These are the activations of a small neural network, seen along a few directions. Each row is one input.
In each table, some parts of the input vary, and every possible input appears once, in random order.
Descriptions start from the smaller parts, as in this example, which fits no table here: values(3) and (point or line(9) or (ring(5) and line(6))).
Shared parts are said once, and a part with two or three values counts as separate values.

Other details of the inputs shift rows strongly along two fixed directions, in all tables alike. That doesn't count.

Rows:
r1: -7 -12 23 38 12 -25 34 5 -7 15 14 -19 -18 -20 -8 -22 -46
r2: 1 3 0 0 -6 -6 5 0 2 -5 -1 4 -3 6 2 -1 6
r3: 3 -8 -5 2 3 -3 3 2 0 -1 -3 3 3 -2 -1 5 6
r4: 3 4 0 -1 -7 -3 5 -4 4 -3 3 1 0 7 6 -1 5
r5: 7 6 -6 2 3 -2 1 -3 -4 6 -1 -2 6 -1 -1 2 5
r6: -9 7 8 -8 2 16 -12 7 6 -20 -9 1 -4 -4 -11 -8 -18
r7: 0 -4 1 -1 -9 -1 3 -4 0 1 -1 -1 -3 5 7 0 6
r8: 6 -4 -3 1 0 -7 3 0 -3 -4 2 6 7 -1 5 0 5
r9: 8 -3 -7 -1 4 -1 1 0 -2 6 1 -6 6 -5 0 5 6
r10: -12 6 9 -12 13 18 -22 7 3 -7 2 6 0 -6 0 -6 -22
r11: 0 4 -2 4 -2 -1 4 -1 1 0 -2 1 -2 7 -8 2 8
r12: 2 -2 -3 1 -1 -6 3 1 2 0 -5 3 3 -1 7 2 5
r13: 1 0 -5 4 4 -1 3 0 2 5 -5 -1 1 -2 -3 4 8
r14: 4 -1 -2 0 -1 -4 3 -3 5 2 -1 0 5 -1 11 1 4
r15: 4 7 -2 0 -3 -2 2 -2 -1 3 0 -3 1 5 -5 2 6
r16: -2 -16 21 36 15 -21 35 4 -10 17 21 -24 -14 -22 -12 -21 -45
r17: 4 -4 -6 3 3 -4 3 0 -3 -3 -1 7 4 0 -2 3 5
r18: -2 -5 1 0 -9 -4 2 1 -2 -1 -4 2 -6 4 3 0 8
r19: 4 2 -1 -1 -6 -2 4 -3 4 3 0 -6 0 4 2 5 5
r20: -9 -1 1 -3 -2 -1 -3 0 -5 9 7 10 -7 10 0 1 6
r21: 3 3 -1 0 -3 -1 3 0 2 4 -1 -7 -1 2 -4 5 7
r22: -2 -1 -1 3 -4 -3 5 2 5 -2 -5 1 -6 4 -4 4 8
r23: 0 10 4 -12 6 18 -17 0 4 -12 -5 -4 8 -10 0 -7 -23
r24: 9 -4 -6 -2 1 -2 1 -3 1 4 3 -4 8 -3 5 6 4
r25: 5 6 -2 -1 -6 -3 3 -5 1 1 2 -3 1 6 1 2 3
r26: 0 -1 -2 0 -5 0 0 -1 -5 6 -3 -5 -2 2 -4 4 8
r27: 6 -6 -3 -1 0 -4 3 -2 3 0 4 -1 8 -2 10 2 4
r28: 3 2 -3 2 -1 -7 2 -1 -1 -2 -3 7 4 1 6 -1 4
r29: -9 5 7 -7 1 20 -14 4 -1 -15 -9 -2 -4 -5 -14 -10 -16
r30: 10 1 -8 0 3 -1 0 -2 -5 4 3 -2 8 -2 -2 3 5
r31: 1 3 -3 1 -5 -1 0 -3 -7 4 -1 -2 0 5 -6 0 7
r32: -11 1 8 -8 1 21 -15 6 2 -14 -10 -5 -5 -7 -12 -7 -14
r33: -8 -1 3 -3 1 -1 -1 3 4 8 7 5 -7 6 2 7 8
r34: 1 -1 -1 -1 -7 -1 1 -5 -2 4 -1 -5 -1 4 2 3 5
r35: -1 -1 0 1 -8 -5 2 -2 -5 -3 -2 6 -5 6 1 -3 7
r36: 0 -1 1 0 -7 -5 5 2 5 -3 -3 1 -4 4 3 2 7
r37: -1 0 -1 3 -2 0 5 1 4 1 -4 -3 -4 3 -7 5 9
r38: 5 -8 -3 -1 0 -6 3 3 0 -2 0 2 6 -3 7 3 6
r39: -1 7 5 -13 6 19 -17 2 7 -11 -8 -7 7 -12 2 -4 -21
r40: 8 -2 -4 0 -1 -4 3 -4 0 -2 6 3 9 0 8 0 4
r41: -4 -7 -3 -2 8 -1 -4 4 0 9 11 5 1 2 7 8 6
r42: 2 0 1 -1 -7 -2 5 -2 7 -1 1 -2 -1 5 7 2 6
r43: -5 -5 -1 3 -6 -2 2 1 -2 0 -7 2 -8 4 -5 2 9
r44: 6 -2 -7 3 5 0 3 -1 -3 1 1 3 5 -1 -5 2 6
r45: 5 3 -6 1 3 -2 1 -1 -1 7 -3 -5 4 -3 1 5 6
r46: -6 -2 -1 -1 7 -2 -4 2 2 12 6 6 -2 2 7 7 6
r47: -6 6 5 -8 8 16 -15 5 4 -18 -12 4 2 -9 -6 -8 -20
r48: 1 0 0 -1 -9 -2 2 -6 -3 -1 1 2 -2 8 5 -3 5
r49: -2 8 6 -11 4 16 -16 1 6 -17 -5 0 7 -9 5 -11 -21
r50: -11 -5 2 -3 -2 0 -3 2 -2 10 6 6 -8 7 2 5 7
r51: 2 2 -2 -1 -7 -2 1 -7 -5 3 1 -1 0 6 0 0 4
r52: -2 -3 -3 0 8 -2 -5 2 -3 7 13 9 2 4 5 5 4
r53: 3 3 -6 5 4 -1 3 -2 -1 3 -4 3 2 1 -4 1 6
r54: 3 5 2 -13 6 18 -17 1 2 -14 -1 -4 10 -12 -1 -6 -21
r55: -7 3 2 -2 1 -3 -1 1 1 7 9 8 -6 9 0 3 6
r56: -3 -1 -2 4 -6 -3 2 -2 -4 -2 -5 6 -7 7 -6 -1 8
Each input here is: values(2) and line(4) and (point or ring(6)).
Question: The inputs of r35 and r2 match in every part but the line(4) part. If r20 is changed in the same way as r35 into r2, which row does it become?
Answer: r55
Question: The inputs of r41 and r46 match in every part but the line(4) part. If r3 is changed in the same way as r41 into r46, which row does it become?
Answer: r1
Question: Which other rows does r16 become when the values(2) part takes its other values? List them by row number.
Answer: r44
Question: Which other rows does r15 become when the line(4) part takes its other values? List them by row number.
Answer: r5, r30, r31
Question: A walk changes only the ring(6) part. It starts at r32 and steps to r43. List the rest of the walk in order.
Answer: r18, r7, r34, r26
Question: Which other rows does r10 become when the values(2) part takes its other values? List them by row number.
Answer: r46

Rows:
r57: -3 -2 4 -3 2 4 -3 4 3 -7 0 -1 1 -5 3 -4 -8
r58: 1 4 3 -3 -1 5 -5 -1 0 -7 -2 -2 3 -3 1 -5 -9
r59: 5 -2 -2 3 -5 -7 6 -5 -3 5 2 -2 1 2 5 0 4
r60: 4 -4 -3 5 -3 -8 6 -4 -4 3 1 0 1 1 4 -1 4
r61: 5 0 -5 6 2 -6 7 -1 -2 5 0 0 1 1 -3 1 6
r62: 5 1 -3 5 0 -5 5 -4 -3 7 4 -2 3 2 -1 1 5
r63: -3 5 -19 -22 -13 13 -20 -3 7 -8 -19 23 3 24 1 23 50
r64: -1 -2 3 -3 0 4 -3 2 1 -7 -4 -3 1 -6 2 -4 -8
r65: 3 -5 -2 4 -1 -8 6 -3 -2 3 4 3 1 2 5 0 4
r66: 1 -1 -3 5 2 -6 4 -1 1 10 3 -1 0 1 2 5 5
r67: 5 0 -3 6 -2 -8 8 -2 -1 2 -2 2 1 1 1 0 5
r68: -4 -2 4 -4 5 4 -5 5 2 -4 1 0 1 -5 2 -1 -8
r69: 1 1 2 -5 3 8 -6 0 -1 -3 1 -5 2 -5 -2 -3 -9
r70: 5 -4 -4 4 -2 -7 6 -3 -5 3 1 -2 2 0 1 1 5
r71: -2 2 1 -2 6 6 -7 1 -2 -3 1 2 3 -4 -2 -4 -9
r72: 0 4 4 -4 0 6 -4 0 2 -7 2 0 2 -2 2 -5 -9
r73: -6 -1 2 3 -8 -6 4 0 -3 6 3 2 -11 10 -3 0 7
r74: -1 2 3 -3 0 6 -3 1 4 -6 -5 -5 1 -5 1 -3 -9
r75: 5 -1 -3 5 -2 -6 8 -2 1 5 0 -5 0 0 -1 4 5
r76: -2 1 3 -3 5 4 -6 2 0 -5 2 3 2 -3 0 -3 -9
r77: 0 6 3 -3 0 5 -3 0 3 -7 -5 -3 1 -4 0 -5 -9
r78: -7 1 3 5 -7 -5 5 0 -3 5 3 2 -11 11 -4 0 7
r79: -12 -2 8 -2 -4 5 -3 4 0 -4 -2 2 -11 2 -7 -4 -5
r80: -2 1 2 -5 4 8 -8 0 -1 0 2 -2 2 -5 1 -2 -10
r81: 5 -4 -4 7 -1 -7 8 -1 0 3 -2 -3 1 -1 -1 4 6
r82: -1 1 3 -2 2 5 -4 1 1 -8 0 3 2 -3 1 -5 -9
r83: -1 0 4 -4 -1 5 -4 1 2 -5 -3 -5 1 -5 2 -4 -9
r84: 3 -3 -3 6 -2 -8 8 -2 0 2 -2 0 0 0 3 2 5
r85: 2 -1 -1 4 -1 -7 8 -2 4 4 3 -1 0 2 5 3 5
r86: 5 -1 -3 6 -3 -8 7 -4 -3 2 0 2 2 2 2 -1 4
r87: 0 -2 1 -3 4 7 -5 1 -3 -4 0 -2 3 -6 -3 -4 -9
r88: 2 -3 0 2 -3 -7 7 -1 2 5 4 -1 0 2 6 2 6
r89: 0 2 0 -2 4 7 -5 1 -2 -6 -1 -1 4 -5 -5 -4 -8
r90: -11 2 8 1 -1 5 -2 4 -1 -5 -4 3 -12 3 -8 -5 -6
r91: 3 2 -1 5 -2 -8 8 -2 2 4 3 1 0 3 3 1 4
r92: -7 -1 2 6 -6 -6 5 0 -4 3 2 5 -11 9 -5 0 9
r93: 0 -1 1 -1 5 8 -4 3 2 -5 -3 -3 2 -7 -5 -2 -7
r94: 3 -5 -3 5 1 -5 6 0 -3 6 2 -2 1 -1 0 3 7
r95: 2 2 1 -2 1 6 -4 1 -2 -8 -3 -2 4 -4 -4 -4 -8
r96: 1 -2 -2 3 1 -5 4 -1 -1 10 5 -2 1 1 4 4 5
r97: 0 0 3 -4 3 8 -5 2 1 -2 0 -6 2 -6 -2 -2 -8
r98: -3 -1 1 -4 6 7 -8 2 -3 -2 1 1 2 -6 0 -3 -10
r99: 4 -2 -1 2 -3 -6 6 -4 -1 5 6 0 1 3 6 0 4
r100: 1 -4 -4 6 4 -6 5 0 -1 8 2 1 0 0 1 4 5
r101: 0 2 2 -3 4 8 -5 2 4 -3 -2 -6 1 -6 -4 -1 -8
r102: 2 5 2 -3 1 6 -3 1 2 -6 -4 -5 2 -5 -4 -3 -9
r103: 5 2 -4 5 1 -6 6 -3 -1 7 2 -2 1 1 -2 2 6
r104: 2 3 1 -2 2 5 -3 2 1 -8 -6 -2 2 -5 -5 -4 -8
r105: -2 5 3 -4 5 7 -8 0 -1 -1 2 -1 3 -4 -1 -3 -10
r106: 1 -4 -2 5 3 -8 6 1 2 5 3 3 0 1 3 5 5
r107: 5 13 -21 -36 -6 26 -36 -3 10 -17 -17 21 19 15 8 21 37
r108: 1 -3 0 2 0 -7 5 0 1 8 6 -1 0 2 5 4 5
r109: -11 4 8 -1 -3 6 -3 3 0 -3 -3 0 -11 5 -7 -5 -6
r110: -8 -2 3 3 -8 -5 6 0 -1 7 1 1 -11 9 -4 1 8
r111: 2 2 -2 4 1 -8 6 -1 1 7 4 1 0 3 2 3 4
r112: -11 -1 7 -2 -4 4 -4 4 -2 -4 0 3 -11 2 -7 -5 -5
r113: 4 -5 -3 5 -2 -7 7 -1 -2 3 0 -3 1 -1 0 3 6
r114: 3 -2 -1 2 0 -7 4 -3 -2 8 7 1 0 3 5 3 3
r115: -8 -1 3 5 -6 -4 7 -1 0 6 0 1 -11 10 -5 2 8
r116: 2 3 -3 5 3 -7 4 -2 -1 9 3 0 1 1 1 2 5
r117: -2 3 1 -2 7 5 -6 3 0 -3 -2 1 2 -5 -3 -3 -9
r118: -2 -2 2 -5 4 5 -7 2 0 -4 2 2 2 -4 2 -3 -9
r119: 2 1 2 -5 0 7 -5 -1 -1 -5 -1 -6 2 -5 -1 -3 -9
r120: 6 1 -3 5 -3 -6 7 -4 -3 4 2 -3 2 2 -1 1 4
r121: 2 -1 -2 5 3 -9 6 0 0 5 3 4 0 2 2 2 4
r122: -4 -2 3 -3 6 6 -6 5 0 -2 0 -1 1 -7 0 -2 -9
r123: -1 3 2 -2 3 4 -3 3 3 -8 -2 2 1 -4 0 -5 -8
r124: 1 -1 -1 4 1 -7 5 -1 3 7 4 0 0 2 4 5 5
r125: -2 -1 3 -2 3 5 -3 3 5 -8 -2 0 0 -5 1 -2 -8
r126: 5 -3 -2 3 -3 -6 7 -2 -1 5 1 -6 1 0 1 3 6
Question: The inputs of r95 and r120 match in every part but one. If r125 is changed in the same way as r95 into r120, which row does it become?
Answer: r85
Question: The inputs of r62 and r89 match in every part but one. If r91 is changed in the same way as r62 into r89, which row does it become?
Answer: r123
Question: What is each input in this table made of?
Answer: values(2) and ring(5) and (point or ring(6))
Question: Which other rows does r84 become when the ring(6) part takes its other values? List them by row number.
Answer: r81, r93, r100, r106, r125
Question: Which other rows does r64 become when the ring(5) part takes its other values? List them by row number.
Answer: r60, r67, r84, r86
Question: List by row number the other rows that have the values(2) part and the ring(5) part in common with r87.
Answer: r60, r65, r70, r98, r112, r118
Question: Which other rows does r100 become when the values(2) part takes its other values? List them by row number.
Answer: r66
Question: List by row number the other rows that have the values(2) part and the ring(5) part in common with r111.
Answer: r77, r91, r102, r103, r109, r116
Question: Which other rows does r73 become when the ring(5) part takes its other values? List them by row number.
Answer: r78, r109, r110, r115
